These are the activations of a small network on made-up records, seen along a few directions, one row for each record.
Each row is followed by the record's values for the fields Lutos, Rovu, Bugen, Tukos, Vab, Pil.
Not every record has every field; a missing one is written missing.
Other fields move the rows too, some of them a lot.
(in the rows, 128 means zero)
[125 131  98  97 114  64 145 108  76 124 104 122 132 128 168 175 155 119
 213  83] : {Lutos: z4, Rovu: f1, Bugen: u6, Tukos: p1, Vab: m3, Pil: g2}
[109 119 103 108 131 118 154 116 146 120 137  91 129 146  75 153 131 143
 143 152] : {Lutos: z1, Rovu: f2, Bugen: u7, Tukos: p2, Vab: m5, Pil: missing}
[100 139 129 126  98 131 142 116 154 127 106 190  93  83 159 133 124 144
 138  90] : {Lutos: missing, Rovu: missing, Bugen: missing, Tukos: p2, Vab: m3, Pil: g2}
[110 119 119 145 137  94 106 130 100 132 125 135  98 151 139 100 117 152
 151 130] : {Lutos: missing, Rovu: missing, Bugen: missing, Tukos: p1, Vab: m3, Pil: g1}
[158  42 167 126 115  75 118 120  45 118 201  51 152 205 122 144 157 106
 206 146] : {Lutos: z4, Rovu: f1, Bugen: u6, Tukos: p2, Vab: m4, Pil: missing}
[ 94 148 136 140 120 158 151 174 115 123 126 114 121 132 126 109 126  97
 138  95] : {Lutos: z3, Rovu: f5, Bugen: u1, Tukos: p2, Vab: m2, Pil: missing}
[128 183  95 156  77 155 147 140 111 126  85 165 145  82 171 145 172  97
 154  64] : {Lutos: missing, Rovu: missing, Bugen: missing, Tukos: p2, Vab: m2, Pil: missing}
[118 174  98 114 129 118 174 154 139 138 111 152 112 129 158 152 156 165
 120  96] : {Lutos: z1, Rovu: f2, Bugen: u7, Tukos: p1, Vab: m3, Pil: g1}
[123  47 173 162 126 118  99 147 150 135 144  91 135 183  76 111 127 167
  77 166] : {Lutos: missing, Rovu: missing, Bugen: missing, Tukos: p2, Vab: m5, Pil: missing}
[133 104 184 138  99  69 112 116 111  89 153  95 116 171 108 178 154 112
 168 120] : {Lutos: missing, Rovu: missing, Bugen: missing, Tukos: p2, Vab: m3, Pil: g2}
[137 119 158 128 145  86 119 121 144 130 179  77 156 169  68 155 116 113
 117 163] : {Lutos: z2, Rovu: f2, Bugen: u8, Tukos: p2, Vab: m4, Pil: missing}
[170  89 177 145 139  99 105 165  90 110 179  44 145 193  69 150 125 114
 122 141] : {Lutos: z2, Rovu: f2, Bugen: u8, Tukos: p2, Vab: m1, Pil: missing}
[162 111 117 109  90 115  69 147 110 120 152 110 110 142 138 150 153 115
 153 115] : {Lutos: missing, Rovu: missing, Bugen: missing, Tukos: p2, Vab: m2, Pil: missing}
[132  94 155 156 108 122 110 159 159 138 137 105 153 127  66  84 117 152
  50 135] : {Lutos: missing, Rovu: missing, Bugen: missing, Tukos: p2, Vab: m5, Pil: missing}
[102 153 111 124  99 126 113 143 137 136 130 120 107  90 113 100 126  95
 144  82] : {Lutos: missing, Rovu: missing, Bugen: missing, Tukos: p2, Vab: m2, Pil: missing}
[116  81 155 104 144 128  88 127 177 164 155  90 134 170  90 120 113 153
  97 121] : {Lutos: missing, Rovu: missing, Bugen: missing, Tukos: p2, Vab: m4, Pil: missing}
[141 185 112  90 122 164 161  87 159 138  51 202 115  91 155 125 119 126
 162  96] : {Lutos: missing, Rovu: missing, Bugen: missing, Tukos: p1, Vab: m3, Pil: g2}
[128 117 148 133 124 148 110  76 153 106 145 157 139 112 110  90  99 159
  92 130] : {Lutos: missing, Rovu: missing, Bugen: missing, Tukos: p1, Vab: m3, Pil: g2}
[152 128 106 119  97  98 165 119  68 117 135 111 125 160 207 184 198  91
 213  99] : {Lutos: z4, Rovu: f1, Bugen: u6, Tukos: p2, Vab: m3, Pil: g1}
[111 192 108 108 145 231 129 122 207 186  57 206 167  44 158  36  94 188
  96 169] : {Lutos: z1, Rovu: f4, Bugen: u9, Tukos: p2, Vab: m5, Pil: missing}
[141  78 148 137 157 129 125 161 108 117 198  76 145 164  16  90 149 167
  78 175] : {Lutos: z1, Rovu: f2, Bugen: u7, Tukos: p2, Vab: m1, Pil: missing}
[143  86 148 144 135  69  77 159 119 113 168  73 157 170  42  89  94 155
  74 206] : {Lutos: z2, Rovu: f2, Bugen: u8, Tukos: p1, Vab: m5, Pil: missing}
[146  81 158 139 170 141 123 140 173 175 144 152 161  97  83  69  73 172
  64 208] : {Lutos: z5, Rovu: f3, Bugen: u5, Tukos: p2, Vab: m4, Pil: missing}
[125 126 116 127 160 129 148 121 137 136 148 138 134 156  95 105 128 165
  67 146] : {Lutos: z1, Rovu: f2, Bugen: u7, Tukos: p1, Vab: m3, Pil: g1}
[160  92  96 124  92 124 144 150 143 100 138  90 114 101 143 139 116 147
 132 113] : {Lutos: z4, Rovu: f5, Bugen: u10, Tukos: p2, Vab: m5, Pil: missing}
[140 151  81 128 109 125 140 168 135 135 116 173 102  86 186 155 118  89
 145  85] : {Lutos: z5, Rovu: f1, Bugen: u2, Tukos: p2, Vab: m2, Pil: missing}
[121 145 126  85  84 150 123 128 131 154  69 130  98 126 147 157 156 131
 164 117] : {Lutos: missing, Rovu: missing, Bugen: missing, Tukos: p2, Vab: m5, Pil: missing}
[ 92 180 110 130 111 158 106 110 137 128 130 145 135  78 144 130 155 129
 104 131] : {Lutos: z2, Rovu: f4, Bugen: u4, Tukos: p2, Vab: m2, Pil: missing}
[135 180 116  85 128 160 116 117 130 184  75 155  88  91 161 157 161 124
 137 103] : {Lutos: missing, Rovu: missing, Bugen: missing, Tukos: p2, Vab: m2, Pil: missing}
[126 114 112 147 149 115 121 127 116 101 167 115 124 168 150 119 114 136
 129 141] : {Lutos: z2, Rovu: f4, Bugen: u4, Tukos: p1, Vab: m3, Pil: g1}
[101 151 168 129 163 166 134 149 139 153 181 124 130  81  83  89 121 150
  65 183] : {Lutos: z3, Rovu: f5, Bugen: u1, Tukos: p2, Vab: m4, Pil: missing}
[158  81 119  94  55  85 128 144  67 110 147  84 147 153 177 173 165  78
 201  87] : {Lutos: z4, Rovu: f1, Bugen: u6, Tukos: p2, Vab: m5, Pil: missing}
[120  95 138 166 186 175  79 117 152 155 179  90 162 165  82  77 111 155
  81 194] : {Lutos: z2, Rovu: f4, Bugen: u4, Tukos: p2, Vab: m4, Pil: missing}
[125 134 123 119  56 110 134  97 121 106 102 112 133 149 177 214 130  94
 216  74] : {Lutos: missing, Rovu: missing, Bugen: missing, Tukos: p2, Vab: m5, Pil: missing}
[138 136 116 103 103 146 126 139 131 117 125 124 117 148 108 126 162 117
 126 109] : {Lutos: missing, Rovu: missing, Bugen: missing, Tukos: p1, Vab: m1, Pil: missing}
[155 105 140 140 123 136 136 128 141 139 126 123 133 111  86  77  98 139
 108 118] : {Lutos: missing, Rovu: missing, Bugen: missing, Tukos: p1, Vab: m1, Pil: missing}
[118 167  91 144 106 145 148 115  96 103  58 175 125 130 195 200 169  81
 215  60] : {Lutos: missing, Rovu: missing, Bugen: missing, Tukos: p1, Vab: m2, Pil: missing}
[127 155 120 139 110 105 120 128 101 132 120 143 124 130 174 144 149 146
 154 118] : {Lutos: missing, Rovu: missing, Bugen: missing, Tukos: p1, Vab: m3, Pil: g1}
[127 169 113 129 149 127 161 109 121 131 125 121 138  76 138 130 118 142
 124  93] : {Lutos: z4, Rovu: f5, Bugen: u10, Tukos: p1, Vab: m4, Pil: missing}
[161  98 145 128  66 118 100 146 118 108 155  91 142 149 133 146 132 126
 148 107] : {Lutos: missing, Rovu: missing, Bugen: missing, Tukos: p2, Vab: m5, Pil: missing}
[117 164 118 156 112 138 135  84 134 159 130 146 144 108 129 162  83 129
 136 103] : {Lutos: missing, Rovu: missing, Bugen: missing, Tukos: p2, Vab: m4, Pil: missing}
[101 141 146 167 137 175 115 106 166 162 141 151 159  76 103  70 118 171
  59 144] : {Lutos: missing, Rovu: missing, Bugen: missing, Tukos: p2, Vab: m4, Pil: missing}
[162 109 143 116 121 120 102 129 102 162 173  96  92 171  86 172 149 147
 109 144] : {Lutos: missing, Rovu: missing, Bugen: missing, Tukos: p2, Vab: m4, Pil: missing}
[110 137  98 134 134 122 160 137 114 131 104 135 106 137 154 191 143  73
 214  99] : {Lutos: z3, Rovu: f3, Bugen: u3, Tukos: p2, Vab: m4, Pil: missing}
[ 92 109 160 138 165 100 102 135 186 123 156 118 161 126  83  92 134 102
  97 156] : {Lutos: z2, Rovu: f2, Bugen: u8, Tukos: p2, Vab: m2, Pil: missing}
[125  91 146 100 138 116 110 143  97 129 171  60  90 187  77 173 190 148
 119 141] : {Lutos: z1, Rovu: f2, Bugen: u7, Tukos: p2, Vab: m4, Pil: missing}
[140 108 157 149 122 136 101 132 158 126 109 122 167 102  79  69 106 147
  25 138] : {Lutos: missing, Rovu: missing, Bugen: missing, Tukos: p1, Vab: m5, Pil: missing}
[116 123  80 143 113 158 182 125 171 135  80 162 134  46 179 140 111 165
  99 106] : {Lutos: z4, Rovu: f5, Bugen: u10, Tukos: p2, Vab: m5, Pil: missing}
[130 100 193 160 162 127 104 134 142 116 157 116 150 119  71  92 143 152
  89 171] : {Lutos: missing, Rovu: missing, Bugen: missing, Tukos: p1, Vab: m4, Pil: missing}
[115 137 132 146 153  73 118 128 130 136 133 123 156 141 102 153  94 124
 110 150] : {Lutos: z2, Rovu: f2, Bugen: u8, Tukos: p1, Vab: m4, Pil: missing}
[135 117 111 111 138  81 125 159  85 108 163  69 124 192  79 150 141 136
 152 108] : {Lutos: z1, Rovu: f2, Bugen: u7, Tukos: p1, Vab: m1, Pil: missing}
[137 166 112 151 135 126 130 139 142 162 133 118 137 119  98  86 133 143
 116 115] : {Lutos: missing, Rovu: missing, Bugen: missing, Tukos: p1, Vab: m1, Pil: missing}
[134 120 145 142 139 156  97  80 144 100 131 160 126 119 107  88 121 166
 113 140] : {Lutos: missing, Rovu: missing, Bugen: missing, Tukos: p1, Vab: m3, Pil: g2}
[125  40 157 175 189 114  86 147 135 133 183  56 142 197  61 103 135 125
 105 197] : {Lutos: z2, Rovu: f2, Bugen: u8, Tukos: p2, Vab: m4, Pil: missing}
[119 123 121 137  84 114 158 165  81 104 104 122 131 164 142 145 131  90
 175  91] : {Lutos: z3, Rovu: f3, Bugen: u3, Tukos: p2, Vab: m5, Pil: missing}
[163  88 120 103 108 107 124 117  76 120 151  76 153 162 104 118 132 100
 130 146] : {Lutos: z4, Rovu: f1, Bugen: u6, Tukos: p1, Vab: m5, Pil: missing}
[109  41 213 135 157 103  69 147 100 104 188  15 142 219  43 140 158 126
 121 175] : {Lutos: z2, Rovu: f2, Bugen: u8, Tukos: p2, Vab: m4, Pil: missing}

Here are new rows. What are their fields?
[154 153 137 110 128 166 161  95 160 167  99 180 125 106 139  67 100 153
  84 142] : {Lutos: missing, Rovu: missing, Bugen: missing, Tukos: p1, Vab: m3, Pil: g1}
[127 115 160 115 114 121 150 120 167 126 152 139 131 153  97 122 135 175
 133 124] : {Lutos: missing, Rovu: missing, Bugen: missing, Tukos: p2, Vab: m3, Pil: g2}
[137 115 139 130  99  98 100 147 108 115 137 123  89 154 160 207 186  86
 172 111] : {Lutos: missing, Rovu: missing, Bugen: missing, Tukos: p2, Vab: m2, Pil: missing}
[142 141  95 111 111 109 173 103  90 113  96 137 125 117 212 171 181  83
 161  68] : {Lutos: z4, Rovu: f1, Bugen: u6, Tukos: p1, Vab: m3, Pil: g1}
[131 111 117 122 116 129 141 136 135  90 119  64 103 125 160 165 154 139
 198 108] : {Lutos: z4, Rovu: f5, Bugen: u10, Tukos: p2, Vab: m5, Pil: missing}
[110 202 134 101 147 190 160 108 143 150 102 168 126  81 156  65  81 147
  70 135] : {Lutos: z3, Rovu: f5, Bugen: u1, Tukos: p1, Vab: m3, Pil: g1}
[116 109 159 149 134  85 106 137 122 105 129 148 153 145 116 130 130 158
 127 141] : {Lutos: missing, Rovu: missing, Bugen: missing, Tukos: p1, Vab: m3, Pil: g2}
[152 197  89 115 114 161 147 147 153 164  30 202 129  90 183 135  96 142
 149  65] : {Lutos: missing, Rovu: missing, Bugen: missing, Tukos: p1, Vab: m1, Pil: missing}
[148 107 115 117  93  69 164 108  66 123 145  88  99 174 177 176 181  80
 238 106] : {Lutos: z4, Rovu: f1, Bugen: u6, Tukos: p2, Vab: m3, Pil: g1}
[112 121 102 121  99 121  97 142  98  87 140 130  89 173 187 196 176  92
 200 114] : {Lutos: z2, Rovu: f4, Bugen: u4, Tukos: p2, Vab: m2, Pil: missing}
[102 128 138 154  89 157 140 113 151 124 109 155 167 100 149 126 150 135
 141 114] : {Lutos: missing, Rovu: missing, Bugen: missing, Tukos: p2, Vab: m5, Pil: missing}
[144  97 107 108 143 115 121  99  53 113 104 121 127 167 199 182 191  58
 223  66] : {Lutos: z4, Rovu: f1, Bugen: u6, Tukos: p1, Vab: m2, Pil: missing}
[161 110 153 145 130 124 110 166 131 129 136 125 126 153 112 142 142 129
 118  94] : {Lutos: missing, Rovu: missing, Bugen: missing, Tukos: p2, Vab: m1, Pil: missing}
[120 233  86 109 103 184 173 138 177 190  49 212 144  27 167  97 124 111
 106  65] : {Lutos: missing, Rovu: missing, Bugen: missing, Tukos: p2, Vab: m2, Pil: missing}
[ 97 113 145 104 145 181 119 149 142 154 139 133 140 119 118  75  71 172
  42 187] : {Lutos: z3, Rovu: f5, Bugen: u1, Tukos: p2, Vab: m5, Pil: missing}
[124 131 165 137 168  86 102 126 134 127 179  97 163 131  62 105 123 139
  72 169] : {Lutos: z2, Rovu: f2, Bugen: u8, Tukos: p1, Vab: m4, Pil: missing}
[137 202  99 111 121 172 185  83 158 174  56 216 114  85 176 109 118 115
 121  99] : {Lutos: missing, Rovu: missing, Bugen: missing, Tukos: p1, Vab: m3, Pil: g1}
[116 141 101 161 131 175 122 105 168 148 106 152 172  95 147 110  93 158
  66 163] : {Lutos: z2, Rovu: f4, Bugen: u4, Tukos: p2, Vab: m5, Pil: missing}
[111 122 175 138 163  92 111 123 195 148 178 114 169 103  70  95 104 122
  57 167] : {Lutos: z2, Rovu: f2, Bugen: u8, Tukos: p2, Vab: m4, Pil: missing}
[133 100 143 151 155  70  88 145 119 116 151 107 129 185 105 108 125 142
  99 188] : {Lutos: z2, Rovu: f2, Bugen: u8, Tukos: p1, Vab: m3, Pil: g1}
[ 93 130 130 128 124  98 105 125 112 118 117 145 108 113 119 109 130 166
 147 125] : {Lutos: missing, Rovu: missing, Bugen: missing, Tukos: p1, Vab: m3, Pil: g2}
[107 185 101 135 119 120 121 122 123 119 106 153 130 117 190 147 125 128
 143 109] : {Lutos: z2, Rovu: f4, Bugen: u4, Tukos: p1, Vab: m3, Pil: g1}
[124  76 131  85  80  65 145 133  35  86 125  88 113 188 204 220 184  63
 222  77] : {Lutos: z4, Rovu: f1, Bugen: u6, Tukos: p2, Vab: m3, Pil: g2}
[150  86 170 143 141 111 116 121 129 107 159  97 103 192 104 108 152 122
 119 138] : {Lutos: missing, Rovu: missing, Bugen: missing, Tukos: p1, Vab: m3, Pil: g1}
[132 113 175 161 113  92 125 135 122 114 161  93  92 173  95 128 177 136
 135 153] : {Lutos: missing, Rovu: missing, Bugen: missing, Tukos: p2, Vab: m3, Pil: g1}
[117 175 105 154 144 152 155 107 159 153  77 208 110  63 162  96  96 145
  98  95] : {Lutos: missing, Rovu: missing, Bugen: missing, Tukos: p1, Vab: m3, Pil: g1}
[142 146 115 106  76  92 184 111  70 151 122 132 124 150 206 176 178  85
 209  74] : {Lutos: z4, Rovu: f1, Bugen: u6, Tukos: p2, Vab: m3, Pil: g1}
[123 162 124 145 103  97 128 115 100 121 104 128 136 134 183 133 139 145
 174  93] : {Lutos: missing, Rovu: missing, Bugen: missing, Tukos: p1, Vab: m3, Pil: g1}
